arr =
+3.61, -4.64, -3.86, +3.66, +4.65, -4.03, -3.30, -3.57, +4.48, +4.26, +3.95, +3.38, +3.58, -3.91, -4.05
-5.59, +2.29, +1.48, -5.04, +0.55, +2.18, +1.93, +1.88, +1.66, -6.54, -4.98, -5.86, -5.29, +3.92, +1.81
-1.87, +4.28, +4.91, -2.26, -5.02, +4.13, +3.89, +4.64, -4.87, -0.46, -0.57, -1.44, -1.49, +4.26, +6.02
-2.74, -1.51, -2.00, -4.02, +4.03, -1.02, -1.86, -2.01, +4.12, -3.44, -3.15, -3.91, -3.57, -2.18, -2.41
-3.24, +3.95, +5.37, -2.96, -4.02, +3.66, +4.26, +4.65, -3.74, -3.01, -4.00, -3.57, -3.08, +4.08, +4.30
-2.46, -3.08, -3.00, -2.23, +4.79, -1.45, -1.26, -1.87, +3.86, -3.77, -3.78, -3.36, -3.15, -2.14, -2.45
+6.49, -2.21, -0.54, +5.93, -1.21, -1.59, -2.12, -2.54, -1.36, +4.69, +4.39, +4.57, +5.00, -1.99, -1.07
+2.12, +3.01, +2.89, +2.78, -5.39, +3.72, +2.72, +3.62, -5.36, +1.71, +1.87, +2.23, +1.93, +2.41, +4.18
+0.34, -4.47, -5.51, +0.71, +4.40, -4.15, -4.22, -4.70, +4.79, +0.52, +0.63, +1.15, +0.53, -4.39, -6.16
-5.53, +3.27, +0.19, -4.86, +3.29, +3.46, +2.33, +2.49, +2.94, -5.19, -5.15, -5.00, -6.57, +1.85, -0.62
+2.90, +0.91, +2.25, +3.50, -4.80, +0.34, +0.98, +1.08, -5.05, +3.26, +2.66, +3.11, +3.01, +1.78, +2.62
Counting starts at 1.
Give the bottom entry of the column that holds the smallest entry.
+3.01
Give the entry in the top-right corner.
-4.05
Give the entry at row 1, column 2.
-4.64
Give the entry directly below +6.02.
-2.41
Give the entry just right of -5.05.
+3.26
The entry just right of +1.15: +0.53
The entry at row 1, column 3 -> -3.86
Give the entry in row 2 and column 3.
+1.48
Give the entry at row 2, column 1.
-5.59
The top-left entry: +3.61
The entry directly below +3.92: +4.26
The entry directly below +2.12: +0.34
Give the entry just right of the centre entry.
+3.86
The median of all entries -> +0.19
Give the entry just left of +5.37.
+3.95
The entry directly below +0.63 -> -5.15
The entry directly above +0.91: +3.27
The entry just right of the smallest entry: +1.85
The entry just right of -4.22 is -4.70
Give the entry directly above +4.08.
-2.18
Give the entry directly below -1.36.
-5.36
The entry directly above the centre entry is +4.65
Give the entry just left of -5.05.
+1.08
Give the entry in the bottom-left corner.
+2.90
The entry directly below the centre entry: -2.54
The entry at row 3, column 1: -1.87
The bottom-right entry: +2.62
Give the entry directly above -3.74.
+4.12
Give the smallest entry.
-6.57
Give the entry just left of the smallest entry.
-5.00
